Each row below holds a small network's activations on one input, seen along a few directions.
In each table, some parts of the input vary, and every possible input appears once, in random order.
Descriptions start from the smaller parts, as in this example, which fits no table here: one of 6 places along a line, together with either a single point or one of 9 places along a line or (one of 2 separate values, together with one of 8 places around a ring).
Shared parts are said once, and a part with two or three values counts as separate values.
In the rows, zero is written as 128.

Other details of the inputs shift rows strongly along three fixed directions, in all tables alike. That doesn't count.

Rows:
row 1: [114 100 147 155 133 120 140 136 123 121 160 141]
row 2: [147 158 123 106 100 148  89  99 115 156 125 110]
row 3: [142 109 126 136 144 139 125 136 157 110 132 113]
row 4: [140 162 129  97  78 115 123 122 109 112  78 124]
row 5: [121 134 119 141 160 113 109 101 108 218 129 147]
row 6: [121 115 109 150 157 104 120 150 165  98 139 138]
row 7: [131 124 140 126 143 147 137 159 137  97 145 103]
row 8: [126 150 129 127  78 159 167 142 137  69 120 112]
row 9: [142 121 120 109  92 159 135 166 136  77 141 130]
row 10: [124 121  80 140 143 109 104 157 103 136 140 107]
row 11: [100 121 106 148 177  73 123 142 113 126 112 107]
row 12: [134 165 124 118  75 108 133 112 118 107 102 115]
row 13: [ 97  84 138 136 162 131 156 114 181 138 158 137]
row 14: [113 114 124 113 147  79 131 135 101 117  95 110]
row 15: [107 103 125 132 144 120 156 151 126 106 162 106]
row 16: [131  89 118 122 128 139 131 140 156 104 132 140]
row 17: [145 116 108 119 114  86 132 162 105  71  98 114]
row 18: [132 177 130 107  68 126 115  77 137 140 104 129]
row 19: [ 94  99 135  99 161 120 108  93 119 199 134 126]
row 20: [134  80 102 126 148  97 145 168 108 109 110 108]
row 21: [130 150 124 127 108 169 130 160 161 112 148 136]
row 22: [123 175 119 124 110 116 103 103 129 152  94 128]
row 23: [133 143 112 147 142 117 123 138  87 167 128 130]
row 24: [131 118 115  99 115 121 121 145  97 138 118 115]
row 25: [115 180 142 136  91 159  92 100 107 178 113 150]
row 26: [124 128 113 157 144 109 120 154  80 146 133 125]
row 27: [138 141 121 126  65 168 144 131 163  75 135 132]
row 28: [114 152 115 126 131 107  89  88 143 174 109 139]
row 29: [157 149 166 130 117 173 135 117 154 138 139 152]
row 30: [101 153 144 119 122 185 122 120 170 148 147 142]
row 31: [132  91 135 137 165 148 113 109 189 138 152 138]
row 32: [141 148 132 134  97 131 149 122  90 134 133 129]
row 33: [121 153 149 107  82 181 150 119 166 119 154 135]
row 34: [125 130 139 127 151 150 152  78 143 121 169 186]
row 35: [159 159 140 137  93 144 127 153  77  99 116 109]
row 36: [134 127 145  94  94 177 126 128 168 125 147 151]
row 37: [134 155 151 107  97 141 119  95 102 173  96 153]
row 38: [114 114 153  98 126 164 134 123 164 144 146 147]
row 39: [136 105 111 137 161 103 120 131 114 140 113  92]
row 40: [144 146 115 110  81 114 121 139 110  77  89 124]
row 41: [122  88 172 154 174 141 119 129 162 138 171 156]
row 42: [141 148 124 124 115 138 131 136 111 110  92  86]
row 43: [127 114 102 123 117 108 125 132 107 133 149 106]
row 44: [125 136 125 150 149 113 123 130 108 167 122 142]
row 45: [136 166 103 134  87 154 132 155 129 103  99 112]
row 46: [128 118 126 124 164  91  82  76 141 172 120 126]
row 47: [119 129 126 132 127 169 117 116 197 144 140 152]
row 48: [116 121 119 123 122 122 126  91 138 167 124 121]
row 49: [139 110 129 122 141 105 136 135  87 161 116 138]
row 50: [114 103 132 135 142 106 124 102 180 121 156 152]
row 51: [117 115 138 115 117 155 153 145 146  91 115 126]
row 52: [138 122 119 121 148 117 110 134 108 150 129  96]
row 53: [126 113 149 147 121 141 152 140 133 117 168 148]
row 54: [129  73 141 141 155 121 149 176 115 104 153 147]
row 55: [126 152 127  94  87 152 125 100 114 152  83 122]
row 56: [132 130 128 119 150  91  85  75 132 173 109 120]
row 57: [132 117 102 135 107 117 142 135 123 108 125 103]
row 58: [129 144 129  93  87 156 105  84 137 164  96 138]
row 59: [131 189 122 128  83 137 136 152 129  76  90 115]
row 60: [112  75 167 139 162 128 136 130 150 141 149 173]
row 61: [118 121  90 153 148 110 147 183 112  97 112  92]
row 62: [146 139 149 138  98 151 164 135 144 110 153 153]
row 63: [151 138 141 142 139 114 125 133  96 134 113 121]
row 64: [128 131 109 134 126 149 126 168 152 109 153 128]
row 65: [137 133 165 123 140 140 120 104 195 124 133 148]
row 66: [103 114 115 150 161 131 145 151 148 114 131 114]
row 67: [116 106 124 111 158  75 129 123 113 142 100 120]
row 68: [143 108 105 116 169  99 149 140  61  84 125 148]
row 69: [144 167 101 136 134 133 138 134  76  80 124 148]
row 70: [143 124 127 119 124 114 131 131  76 158 116 132]
row 71: [113 135 148 138 115 111 120  84 101 177 129 143]
row 72: [117  97  90 131 142  86 115 125  92 151 150  99]
row 73: [138 110 161 155 151 129 130 140 133 115 144 139]
row 74: [115 101 163 136 187 120 129 112 189 118 143 137]
row 75: [129 120 128 131 172  76 118 117 119 138 108 101]
row 76: [110 139 125 124 126  86 132 100 107 129 108 106]
row 77: [116 100 133 173 168 110 137 170 127 114 149 147]
row 78: [125 150 141 127  93 131 161 136 156  67 124 126]
row 79: [128 124 152 117 146 159 125 121 161 140 154 122]
row 80: [129 143 129 123 130 139 124 112 121 134 103  95]
row 81: [125 164 100 127 109 132 131 175  99 110 118  94]
row 82: [148 173 134 110 141 146 107  60  89 151 118 153]
row 83: [125 110 127 126 124 136 148 145 151 116 164 125]
row 84: [150 121 128 125 128 144 123 157 141  97 151 110]
row 85: [149 134 165 134 134 167 129 109 156 148 155 155]
row 86: [126 117  97 149 136 141 122 154 159 104 136 132]
row 87: [134 109 121 155 139  81 158 153  82 114 132 116]
row 88: [116 115 147 120 123 123 103 103  94 182 120 150]
Description of these inputs: one of 4 separate values, together with either a single point or one of 6 places around a ring or (one of 3 separate values, together with one of 5 places along a line).
The inputs of row 8 and row 80 match in every part but the choice among 4 separate values. If row 32 is changed in the same way as row 8 into row 80, which row does it become?
> row 85
The inputs of row 27 and row 16 match in every part but the choice among 4 separate values. If row 43 is changed in the same way as row 27 into row 16, which row does it become?
> row 36
Change only the place on the ring of 6 in row 73. List by row number the other rows that result.
> row 29, row 35, row 41, row 63, row 85
Change only the choice among 3 separate values in row 10. List by row number the other rows that result.
> row 6, row 86
Change only the place on the ring of 6 in row 70. List by row number the other rows that result.
> row 37, row 49, row 54, row 60, row 88
Change only the choice among 4 separate values in row 9. List by row number the other rows that result.
> row 2, row 10, row 72
Change only the place on the line of 5 in row 31. List by row number the other rows that result.
> row 3, row 39, row 42, row 80
